Here are a small network's activations along a few directions, averaged over the inputs that share one value of a field.
Related values have similar rows: they may be neighbours, one step apart, or belong to one group.
Strong random noise was added to every row along 5 fixed directions; ignore it. To show where, here is one row again and again, with new noise each time:
[ 124  368 -203  275 -190 -156 -165  659   79 -339   83  105 -154  423
  212   93  382 -478]
[ -52   -7  250 -208  -73 -169  -44  139  145  415  210 -206  164  -82
   42   -4 -143  -70]
[ -54   37   54   83  -40 -291 -233   56  169  314  424 -175  413  371
  255  130  196 -268]
[  12   86   73   21 -100 -189 -126  252  122  152  206 -109  143  160
  149   77   91 -222]
[  -5  -76  267 -187 -102 -149  -50  130  108  328  107 -208  155 -194
   67   82 -188  -51]
[ -22 -262  107  189 -172  -64 -115  -35 -175  120  213  -33   71   10
  107  174   44  -77]
[ -62  -91  105  105  -99   -4   40   93 -104  239  284   12  -99  127
 -106 -154   83   27]


Values of NOL:
ziv: [  20  478 -211   19  -38  282  230  468 -111 -660 -521  318 -647   17
 -193 -183  -70 -332]
tur: [ -56 -127 -126   13  188  150  -99 -184   32  -27 -284  -41  -14   44
 -121 -348 -257  240]
gefe: [ 287  186   91 -441  491 -248  162  122  611  262 -316 -297  409   71
  104 -136   82  356]
libiz: [ 278 -121 -149  180  237  159 -194  -66  -26 -496 -413  -73  311 -139
  150  415 -261   25]
femup: [ 147   26 -266   97 -143 -125 -429  -97  -18 -406 -196  -23  172 -223
  623  811   28 -382]
faz: [ -25 -520  125 -176  -63  173  -23 -708 -328  107 -253   72   23 -779
  -10  167 -461  404]
senos: [-143  143 -161 -371 -306 -214 -175  -55 -206  143  410   -5 -259  -22
  184   73   62 -150]
toso: [-170  -20   41 -345 -361   81   60  301 -341   59  116  194 -583 -520
 -176   88 -328 -117]
zafan: [ -88  -13  136  174   39   92  -54 -121   47 -290  -46    8  259   -1
   16  204  158  -19]
raz: [ 230  -77  141  -91  144  -71  345 -109  102   57 -414 -107   63 -504
 -269   24 -162  490]
dube: [ -51  -79  271  -91   99  -23  -84 -124  107 -134 -110 -178  363 -201
  237  256 -112 -120]
nagan: [ 237    7 -260  177   65  196  -75 -249  142 -297 -330  224 -149  -51
   16 -165  132  106]
losiv: [-186  141  227 -304   95 -124 -101  -32  211   48  -30 -178  276  -53
  197   52 -272 -242]
reka: [  79 -230 -130  598   76  127  164 -119 -191    5  360  257  -41  613
 -260 -404  514  389]
rom: [-258 -340  312  -14  -15   80   96 -360 -270  103  -29 -132  -74 -369
 -195  155 -229   26]
buso: [-103  283 -306  -73  215  -68 -158  -98  143  262  123   16  262  456
   30 -228  123 -349]
zus: [   4  -61 -197  188   72   71   92 -556  -83  102  234  198 -143  196
  -77 -285  227  455]
tude: [-322  155  -59  -99  104  113  319  212   28  314  365    8 -192  539
 -297 -306  134  -63]
dol: [ 232  486 -263  232   -3  -58  258  623  309 -342  -27  103  -51  574
 -194 -280  468  -45]
NOL is arranged as a ring.
List every value one step from toso, in the order listed.
Answer: raz, reka
List every value one step from faz, in the order listed.
Answer: femup, nagan
List every value one step from tude, in the order listed.
Answer: rom, dol
List every value one step from dube, in the order listed.
Answer: zafan, losiv

Values of NABID:
rarel: [ 267  251 -212  -72  109 -113 -475   45  282 -718 -559 -126  285 -358
  442  642 -110 -509]
sisus: [-253  497 -247 -283    7 -237 -315   80  136  494  640   24 -157  448
  504 -135  -64 -275]
nak: [ 121  170 -322 -562   97  155  118  230  182 -212 -533  229 -355 -320
   25  -20 -207  -55]
siba: [-207  378   24  116 -196 -417  -49  174  223  331  644  -89  371  362
  203  209  444 -290]
ruf: [ 412 -411  118 -180 -111  184  297 -145 -116  -20 -555  107 -415 -519
 -303 -396 -270  672]
ledoz: [ 373   53  103 -253 -195 -135   69  135   42  -34 -396 -138 -221 -303
 -157   90  -41  280]
duz: [-200 -168   16  137 -119  -43 -366  -47   -4    5 -190 -161  601  -57
  242  518 -261 -605]
rabal: [-605 -317  -84   19 -185  214 -307 -601 -732 -161  664  285  -70  181
  521  325  -72 -654]
nibu: [ -78  162  239 -817  -51 -215 -311  -64  211  458  -26 -229   45 -678
  326   69 -510 -276]
zoma: [  98  474 -218  -65 -320 -516 -307  456  152 -103  314  -42 -255   38
  370  506  243 -696]
vepaf: [-222   81 -132  174  187   96 -158 -250 -137 -305   -2  187 -199  240
  107   75  103 -263]
rov: [ 295  168   72  127  113 -347  -11  572  293 -350 -315 -302  339  259
   54  158  370  128]
pebi: [-492  200   79  -91  121   19  266  159    7  381  508  178 -123  487
 -307 -458  -73 -286]
zik: [ 185    2  142  -68  -73 -106  218  198 -121  104  -82  -24 -201 -395
 -151  110  -83  353]
tibu: [-449 -411  314   -2  321  264   89 -664   -1  607  436 -136  323  322
 -222 -514   26  205]
gad: [-193  229  144 -299 -273 -231  -40  630  251  191  132 -239  117 -203
 -113   85 -174 -392]
tevos: [-114 -378   74  359  335  131  380 -454   70  660  638 -137  679  496
 -497 -632  229  648]
fasi: [  91  -88   62   13 -186 -269 -354 -352  -98  531  264  -25  183   57
  534  498 -174 -132]
dasa: [-509  315   77 -269 -134  221  -72  229  -59  191  210   36 -174   27
 -241 -268 -312 -350]
NABID is arranged as a ring.
List every value one step from rov, in the order listed.
Answer: siba, gad
List every value one step from nak, in the order listed.
Answer: rarel, nibu
List every value one step from tibu, in the order listed.
Answer: rabal, dasa
List every value one step from pebi, in the order listed.
Answer: duz, tevos
